A small network was shown many inputs. Here are its activations along a few directions, one row for each input.
Each table varies a few parts of the input and shows all the possible inputs, shuffled.
Descriptions start from the smaller parts, as in this example, which fits no table here: values(3) and (point or ring(11) or (line(4) and ring(5))).
Shared parts are said once, and a part with two or three values counts as separate values.
In the rows, zero is written as 128.

Other details of the inputs vary at random and push rows far along two fixed directions, the same in every table; ignore that.

A family of inputs:
row 1: [128  91 168 142 192 193 107 134  82 140 185 167]
row 2: [169 209 103 182  64  83 166 171 168 150  53 104]
row 3: [145  87  93 131 110 108 137  91 167 103 139 124]
row 4: [120 112 110 112 106 117 113 103 186  90 125 126]
row 5: [102 100 160  76 177 174 101 109  67 147 134 130]
row 6: [ 71 124 158  95 174 156  95 106  82 156 169 131]
row 7: [ 87 119 134  89 184 181  99 109  77 146 152 129]
row 8: [100 120 128  97 194 163  96  99  69 149 153 134]
row 9: [126 202 116 174 149 135 167 193  46 187  83 109]
row 10: [197 181 143 227  61 113 179 206 183 141  83 139]
row 11: [129 215 146 142 132 159 163 199  50 172  78 102]
row 12: [ 78 109 133 129 191 149  96  95  67 146 150 145]
row 13: [130  90 109 146 110  97 132  86 171  97 134 128]
row 14: [114 207 140 182 128 118 153 176  57 219  98 116]
row 15: [133  95 144  90  89  95 116 106 178 109 128 126]
row 16: [143 109 107  90  94 129 115 107 172  88 127 126]
row 17: [166 188 115 199  48  67 189 167 162 169  82  99]
row 18: [145  90 120  82 110 112 131 123 167  77 114 120]
row 19: [134  93 136  99  99 109 115 103 177  92 107 128]
row 20: [111  98 192 147 182 168 106 131  88 151 202 173]
row 21: [127 115 131  96  84 104 112 104 178  99 144 129]
row 22: [172  81 128 148 124 131 136 149 183  69 164 156]
row 23: [130 201 115 176 138 144 157 178  52 208  81 113]
row 24: [131 109  94  95 117 119 128 123 176  75 132 119]
row 25: [131 116 112 111 106  85 112  96 180 111 148 130]
row 26: [ 81 123 164  97 172 172  92 101  71 131 144 137]
row 27: [141  87  93 129 121  99 147 107 161  82 141 120]
row 28: [143 111  88 103 127 101 126 114 169  79 133 124]
Each input here is: line(4) and (point or line(6)).
Q: The inputs of row 26 and row 21 match in every part but the line(4) part. If row 4 is changed in the same way as row 26 into row 21, which row does it become?
A: row 6
Q: A walk changes only the line(4) part. It starts at row 28 and steps to row 8. List the rest of the walk in order.
A: row 2, row 25
Q: Change only the line(4) part in row 14. List by row number the other rows that result.
A: row 9, row 12, row 23

A family of inputs:
row 29: [126 102 144 125 141 142 115 116 125 123 146 141]
row 30: [127 113 132 133 126 115 129 120 138 127 145 134]
row 31: [124 146 154 152 133 132 139 145  97 158 124 129]
row 32: [122 166 133 123 136 139 131 155  99 147 116 119]
row 33: [148 122  97 126 113 110 149 133 144 105 103 112]
row 34: [117 108 141 114 159 153 111 121 118 114 162 142]
row 35: [105  55 140  87 173 160  84  83 132  85 191 158]
row 36: [141 131 126 126  93 106 137 129 159 118 105 117]
row 37: [124  54 111 106 163 132 113  88 138  77 169 143]
row 38: [114 155 139 129 132 127 137 139  94 161 114 115]
row 39: [127 159 138 126 128 149 134 155 102 148 106 120]
row 40: [127 153 133 155 133 127 140 146 103 164 128 125]
row 41: [123 101 145 118 154 153 110 116 120 120 150 146]
row 42: [116 164 120 138 134 129 133 132  96 160 112 116]
row 43: [129 158 140 144 142 143 134 160 101 148 132 132]
row 44: [170 125  76 129  42  61 148 122 236  87 102 112]
row 45: [127 106 146 132 132 128 122 118 133 122 142 137]
row 46: [133 142  97 136 100 103 132 120 162 121 105 119]
row 47: [129 156 142 126 131 148 133 148 101 151 101 121]
row 48: [115 115 118 140 144 128 114 107 131 126 145 139]
row 49: [125 164 136 124 133 146 135 155 102 145 112 116]
row 50: [140 133 123 127  88  99 140 129 160 119 106 116]
row 51: [142 128 124 120  99 118 130 128 154 118 107 121]
row 52: [121 117 117 137 139 125 119 108 130 126 150 137]
Q: What do these inputs look like to the network?
A: values(2) and (point or line(11))
Q: The inputs of row 39 and row 35 match in every part but the values(2) part. If row 36 is changed in the same way as row 39 into row 35, which row does it become?
A: row 45

A family of inputs:
row 53: [128  82 129 152 125  93 116  98 187  90 183 156]
row 54: [130  79 119 105 117 125 105  83 179  83 119 138]
row 55: [134 231  72 165  65  84 158 147 137 182  52  86]
row 56: [100 144 172 185 190 144 134 150  46 176 165 148]
row 57: [103 141 162 137 181 176 123 136  38 168 101 131]
row 58: [114 126 153 173 189 168 139 144  41 184 145 138]
row 59: [144 183 131 126  71  81 174 168 117 164  62  84]
row 60: [166  95 127 127 103 122 123 131 198  94 168 154]
row 61: [107 106  63  94 123  88 103  59 168 102 135 116]
row 62: [117 147 177 124 180 192 122 159  42 158 116 133]
row 63: [ 67  90  97  89 213 146  98  61  53 133 167 122]
row 64: [166  64 126 127 125 132 132 128 179  76 184 156]
row 65: [138 158 170 160 168 174 141 184  56 180 150 146]
row 66: [132 125  94  77 108 115 113 124 189  74 131 121]
row 67: [138  96 110 144  95 108 110  94 194 112 148 147]
row 68: [108 132 160 142 185 182 136 140  36 162 104 126]
row 69: [103 163 183 117 167 198 106 148  54 169 117 132]
row 70: [192 188 134 175  73 134 188 212 139 138  51 105]
row 71: [184 209 139 189  58 124 169 209 160 171  95 128]
row 72: [115 110 124  68  76  82 116  89 177 106 120 106]
row 73: [123  71 119  68 108  88 133  91 156  85 135 106]
row 74: [143  65 108 140 123 108 115  92 176  98 160 152]
row 75: [ 79 156 172  87 163 140 124 128  35 190 114 100]
row 76: [128 103  94  71 125 119 109 117 173  62 145 128]
row 77: [182 204 140 166  66 131 168 202 150 151  47 107]
row 78: [114  98  59  98 126  86 110  64 160  95 136 117]
row 79: [ 68  91 173 135 200 152  83  85  83 138 214 166]
row 80: [137  73 111 136 120 111 108  87 184 105 160 150]
row 81: [ 87  66 165 148 217 151 110 100  70 121 216 163]
row 82: [168 213  98 150  81 116 186 217 136 134  61  91]
row 83: [158 199  89 120  47  98 147 174 203 108  76 103]
row 84: [122  88 122 102 106 128  96  78 182  86 120 140]
Q: What do these inputs look like to the network?
A: line(4) and (values(3) or ring(5))
Q: Which other rows agree with row 55 in the line(4) part? List them by row number.
A: row 67, row 69, row 71, row 72, row 79, row 83, row 84
Q: Which other rows agree with row 73 in the line(4) part? List them by row number.
A: row 58, row 63, row 64, row 68, row 70, row 81, row 82

A family of inputs:
row 85: [ 98  34 172 105 201 171  71  73 121  92 219 182]
row 86: [156 146 109 128 107 127 137 151 155 105  98 126]
row 87: [178 111 103 106  33  75 145 122 234  86  95 113]
row 88: [102  65 120 105 158 115  89  61 141  96 173 149]
row 89: [154 147 129 123  68  92 157 153 169 116  86 106]
row 90: [123 159 128 155 155 136 156 165  71 162 114 116]
row 91: [130 112 114 140 145 129 130 126 122 123 125 133]
row 92: [126 156 108 131  92 109 129 126 161 128 104 114]
row 93: [177 120  94 121  23  69 153 123 245  72  75 106]
row 94: [106 183 144 141 136 140 124 149  88 177 103 124]
row 95: [111 183 139 130 130 141 127 149  87 188 113 116]
row 96: [110 169 138 156 147 120 146 146  71 174 121 116]
row 97: [126 176 129 135 149 164 141 161  76 151  98 113]
row 98: [123 104 155 149 151 156 118 125 118 125 161 151]
row 99: [166 113  87 106  81  96 140 134 211  57 121 122]
row 100: [103 185 143 133 138 133 133 156  84 173 115 114]
row 101: [133 157 123 153 146 144 150 158  75 177 112 118]
row 102: [119  65  95 109 148 125 113  80 152  81 155 137]
row 103: [109 169 131 161 144 130 141 133  71 177 110 115]
row 104: [100  33 166  93 196 173  73  72 117 102 230 178]
row 105: [137 175 131 127 141 161 141 169  80 162 106 117]
row 106: [109  67 113  97 147 113  95  62 143 106 180 141]
row 107: [155 142 133 128  74 103 144 144 169 121  79 114]
row 108: [120 101 166 141 162 150 118 135 112 123 178 154]
Q: The inputs of row 85 and row 98 match in every part but one. If row 86 is changed in the same way as row 85 into row 98, which row does it become?
A: row 97
Q: What do these inputs look like to the network?
A: values(4) and (point or ring(5))
Q: Change only the ring(5) part in row 89. List by row number the other rows that result.
A: row 90, row 96, row 99, row 100
Q: Change only the values(4) part in row 89. List by row number the other rows that result.
A: row 87, row 93, row 107

A family of inputs:
row 109: [120 216 151 173 122 130 177 186  42 216  70  92]
row 110: [121 185 183 190 144 157 148 178  63 191 105 129]
row 111: [143  93 119  89  97 101 124 104 181  81 123 123]
row 112: [155 132 112 114  68  97 154 137 182  98  95 107]
row 113: [183 110 102 172  80  99 158 138 188 113 113 134]
row 114: [100  85 115  72 158 148  82  84 143  85 161 141]
row 115: [ 99  58 146  68 153 126  91  68 133  93 168 136]
row 116: [ 47 101 146  78 249 198  71  80  22 150 186 143]
row 117: [131 222 131 179  97 117 160 178  98 203  69 105]
row 118: [107  64 110  87 154 112 104  68 134  92 162 132]
row 119: [126 219 131 164 137 144 181 196  38 200  66  88]
row 120: [150 129 121 123  70  86 139 131 187 111  98 115]
row 121: [ 68  83 176 108 245 208  79 101  31 127 192 162]
row 122: [132  91  91 109 104  90 135  94 171  88 133 116]
row 123: [168  73 101 136 114 121 135 115 185  82 142 143]
row 124: [178 168 142 184  64  99 165 189 183 140 118 133]
row 125: [132 110 113  98  87 106 105  95 195  99 140 129]
row 126: [104 109 140 111 150 121 119 101  96 139 138 124]
row 127: [ 51  93 181  75 223 184  71  79  33 152 181 147]
row 128: [146 122 106 132  78  77 140 119 183 112 105 116]
row 129: [119 234 161 169 117 145 154 191  63 221  70 105]
row 130: [138 113  77 102 106 110 114  99 187  88 138 124]
row 131: [114 186 148 133 157 159 141 176  45 179  88 109]
row 132: [131 207 134 173 103 114 161 172  92 192  72 107]
row 133: [115 213 138 138 148 172 135 178  50 193  94 110]
row 134: [128 106  98 108  95  98 107  86 189 103 145 130]
row 135: [114 192 147 135 151 162 157 181  37 180  85  99]
row 136: [106 124 114 108 162 141 115 112 102 124 135 127]
row 137: [153 131  89 137  81  77 148 126 180 111  98 113]
row 138: [127  71 136 106 162 150  99 116 150  78 201 164]
row 139: [127 188 175 182 148 165 150 183  63 181 100 130]
row 140: [150 128 118 122  63  87 152 131 184 107 100 106]
row 141: [168  75 132 126 100 127 128 118 189  86 138 148]
row 142: [178 133 130 154  76 105 148 165 204 101 138 143]
row 143: [123 184 150 202 156 148 154 171  57 188 108 128]
row 144: [120 110 129 149 167 148 122 121 113 113 150 143]
row 145: [ 55  89 182  64 236 193  75  88  19 148 175 143]
row 146: [107 125 143  97 147 146 108 114 109 126 131 132]
row 147: [179 169 110 197  77  91 172 184 175 138 120 132]
row 148: [142  94  90 100 113  97 131 103 172  80 126 117]
row 149: [109 116 117 105 164 136 119 115  99 124 132 122]
row 150: [ 97  84 102  87 157 131  84  65 137 105 177 139]
row 151: [133 111 111  95  95 113 109 103 195  88 128 132]
row 152: [182 110 134 160  66 107 151 144 196 115 111 135]
row 153: [107  61 141 133 158 129  97  76 146  93 182 158]
row 154: [174 103 122 167  81 102 149 131 184 118 120 138]
row 155: [160 201 158 191 133 174 174 217  53 201  74 120]
row 156: [138 114 107  91  92 116 107 102 193  91 135 129]
row 157: [172 160 128 191  75  92 163 176 176 141 127 136]
row 158: [162 133 100 116  80  97 148 142 176  94  90 109]
row 159: [125  69 123 116 170 141 104 107 148  84 206 161]
row 160: [ 42  98 150  87 244 187  69  71  20 161 191 147]
row 161: [150 138  85 140  79  82 143 122 184 109 101 118]
row 162: [103  78 117  71 158 143  88  84 137  79 158 141]
Q: The inputs of row 123 and row 152 match in every part but one. If row 119 is changed in the same way as row 123 into row 152, which row does it become?
A: row 140
Q: The inputs of row 121 and row 139 match in every part but one. If row 155 is changed in the same way as row 121 into row 139, which row does it become?
A: row 141
Q: What do these inputs look like to the network?
A: ring(6) and (values(3) or line(6))
Q: A walk changes only the ring(6) part. It starts at row 146 and steps to row 127. List the rest of the walk in order.
A: row 132, row 161, row 136, row 162
